A small network was shown many inputs. Here are its activations along a few directions, one row for each input.
Each table varies a few parts of the input and shows all the possible inputs, shuffled.
A made-up example of a description, with smaller parts first: line(4) and (point or ring(9) or (values(3) and ring(8))).
Shared parts are said once, and a part with two or three values counts as separate values.
In the rows, 128 means zero.

Other details of the inputs shift rows strongly along two fixed directions, in all tables alike. That doesn't count.

A family of inputs:
R1: [130 154 116 117 116 141 158 142 100 142 129 106 107 139 134 116]
R2: [145 128 209  45 107 129 169 114 161 139 123 170 117 129  96 106]
R3: [122 128 121 152  86 128  64 120 155 147 166 106 138 143 140  98]
R4: [128 146  74 191 148 135 109 161 107  84 134  76 127 133 117 137]
R5: [124  96 171  65 136 136 143  99 156 144  99 182 142 138 133 137]
R6: [141 150 138 102 142 115 187 134 104 125 104 129 119  89 116 151]
R7: [123 122 148  56  80 155 121 139 186 158 157 117 127 172  85  61]
R8: [129 138 120 180 142  97 126 127 105 130 129 125 139  70 141 170]
R9: [144 134 153  88 131 138 158 132 118 118 114 119 116 107 105 135]
R10: [114 109 110 123 177 145 143 133  99 118  89 125 147 103 140 188]
R11: [135 130 159  58  82 138 141 120 162 157 148 141 111 171 112  70]
R12: [113  92 181  65 127 132 161 100 160 169 112 211 135 150 132 121]
R13: [100 115  19 118  97 157  72 131 164 169 138  73 147 199 160  75]
R14: [138 153  92 191 151 117 129 138  83  83 124 107 112 129 141 142]
R15: [128 144 103 196 132 115  98 125  82 125 141 102 126  97 161 160]
R16: [114 114 166 122  71 119  85 114 187 184 185 160 132 164 127  62]
R17: [113 119  64 127 130 154 105 118 110 143 115 106 132 163 171 130]
R18: [128  84 190  62 161 127 162 104 142 130  88 191 143 105 119 164]
R19: [115 146  56 176  89 141  74 151 149 131 173  82 115 214 137  44]
R20: [149 141 164 158 168 105 162 126 101  74 103 154 120  94 117 167]
R21: [124 121 176 155 147 109 127 131 121 122 134 149 142  65 116 176]
R22: [147 126 163 147 163 109 154 130 119  78 113 152 122  97 102 154]
R23: [129 132 104 189 136 122  89 135  96 113 137  87 135  84 144 166]
R24: [138 153  75 189 153 105 135 149 101  88 117 100 125 117 127 141]
Description of these inputs: values(4) and (point or line(5)).
Changing only the values(4) part turns R6 into R13. The same change can be made to R7. Which row results?
> R10
Change only the values(4) part in R3. List by row number the other rows that result.
> R2, R5, R20
List by row number the other rows that have the values(4) part in common with R16.
> R3, R8, R15, R21, R23

A family of inputs:
R25: [123  88 201 101 104 112 102 106 192 149 157 185 146 134 104 103]
R26: [143 172 102 197 146 109 143 144  61 110 122  87 118  68 146 176]
R27: [136 104 248 105 138  94 163 101 148 130 130 228 126  95 104 147]
R28: [130 107 225 100 120  97 139 104 164 156 139 194 144  75 107 150]
R29: [128  96 200  50 126 131 154 101 148 162 108 181 141 100 124 149]
R30: [ 88 108   5 119  69 178  28 141 182 179 169  46 152 227 154  41]
R31: [122 155  59 166 157 154 135 137  37 122  94  61 118  91 181 188]
R32: [132 157  66 161 177 143 165 159  56  87  88  73 118  99 135 183]
R33: [114 143  13 107  47 182  50 143 159 177 176  26 117 228 153  23]
R34: [139 151  82 201 178 109 151 140  61  80 102 106 118  90 145 182]
R35: [124 109 157  55 103 130 149 118 182 159 133 172 128 170 106  78]
R36: [131 119 239  96 116  92 162 104 152 155 141 211 127  85 105 141]
R37: [118  84 181  69 120 124 119 100 194 147 127 195 151 154 114 109]
R38: [144 157  88 174 185 134 161 150  58  65  83  92 118  97 134 190]
R39: [149 122 232  34 132 126 203 115 142 131 103 186 116  96  86 136]
R40: [121 103 160  83 107 133 119 107 182 150 135 179 134 181 125  87]
R41: [119 137  26 153  62 159  40 157 188 134 186  38 127 238 122  12]
R42: [138 159  85 211 159 113 130 147  53  85 125  86 113  92 146 175]
R43: [120 144  73 170 184 138 158 138  48 109  82  98 127  92 169 201]
R44: [144 177 114 191 157 114 150 156  58  89 118  80 112  57 126 185]
R45: [135 153  68 179 176 125 150 139  58  82  92  94 119 111 153 183]
R46: [137 118 198  93  96 116 125 128 186 122 165 163 119 154  76  72]
R47: [106 122  38 156  64 157  30 135 189 161 181  75 135 235 151  19]
R48: [130  86 212 101 147 100 145 101 175 132 114 216 149 102 107 142]
What do these inputs look like to the network?
> line(4) and line(6)
Changing only the line(4) part turns R37 into R45. The same change can be made to R30. Which row results?
> R35
A walk changes only the line(6) part. It starts at R36 and steps to R27. List the rest of the walk in order.
> R47, R40, R43, R31

A family of inputs:
R49: [112 124  38 132 109 163  87 137 110 168 135  57 131 144 167 112]
R50: [142 118 183  85 108  96 149 117 175 135 140 185 125 155  89  78]
R51: [128 135  50 201 160 111 118 134  77 105 116  90 130 108 164 159]
R52: [113 137  18 163 149 147 115 138  78 124 114  67 129 129 169 162]
R53: [139 137 157  93 148 130 184 129  85 134  96 134 121  84 120 166]
R54: [122  80 198  79 120 132  97 107 197 132 135 176 154 141  97 116]
R55: [138 151 134 176 145 127 136 146  85  94 138 111 103 116 128 143]
R56: [125  73 199  64 113 116 124 111 215 145 139 187 149 125  78 103]
R57: [124 146  94 158 156 125 155 140 111 119  98 122 130 116 141 149]
R58: [102 109  75  97  88 166  64 115 168 159 154 107 142 216 153  77]
R59: [117  87 188  45  96 151 110  98 176 182 134 172 142 160 133  95]
R60: [121 116 179 162 159 111 133 117  99 115 120 175 130  94 138 179]
R61: [149 144 193 114 103 120 135 115 136 122 151 145 108 111 113 116]
R62: [117 160  33 167 164 137 142 154  65 110  98  66 129 111 164 183]
R63: [161 142 183 148 189  94 197 126  66  64  86 169 103  69 124 190]
R64: [145 129 195 150 161  87 177 108  87 122 106 179 128  23 131 213]
R65: [137 118 165  96 130 122 138 135 158 110 128 140 139 114  75 122]
R66: [129 122 127  65  83 157 119 127 172 137 149 125 114 205 117  64]
R67: [109 115  46 138  90 154  76 127 175 162 152  96 135 201 145  55]
R68: [141 149  75 177 161 151 109 160  79  62 115  49 118 103 126 162]
R69: [125 163  27 157 141 149 130 152  67 108 113  55 119 140 146 151]
R70: [120 147  43 176 116 119  92 150 131 128 143  72 132 164 151  93]
R71: [107 121  55 152 103 166  57 122 153 145 142  92 139 207 163  77]
R72: [133 138 171 107 185 113 208 130  69 128  70 152 127  37 137 217]
R73: [120 111 214  92 104  99 147 124 196 162 160 201 135 138  92  88]
R74: [142 160  75 183 161 149 146 146  66  79  96  82 105 126 151 155]
R75: [122 134 131 131  89 126 107 139 160 147 175 126 123 170 100  65]
R76: [130 165  34 189 144 146 128 152  76 103 108  64 119 139 144 134]
R77: [142 124 229 139 160  97 159  97  91 115 101 201 132  39 136 218]
R78: [142 152 199 146 161  83 188 121  92 117 104 169 129  26 125 209]
R79: [129 152 100 128  54 136  71 131 169 163 190  82 125 175 115  49]
R80: [125 112 162 101 135 116 134 137 175 123 124 142 148 108  91 130]
R81: [128  87 210  82 114 104 119  91 189 142 137 217 141 160 119  94]
R82: [108 115  77 161  85 135  68 138 161 162 182 101 132 175 137  68]
R83: [137 106 222  26  95 144 162 109 168 155 130 171 113 148 102  87]
What do these inputs look like to the network?
> line(5) and (point or line(6))
Changing only the line(5) part turns R65 into R56. The same change can be made to R75. Which row results?
> R82
List by row number the other rows that have the line(5) part in common with R62.
> R57, R70, R72, R73, R78, R80
A walk changes only the line(5) part. It starts at R71 and steps to R67. List the rest of the walk in order.
> R57, R76, R74
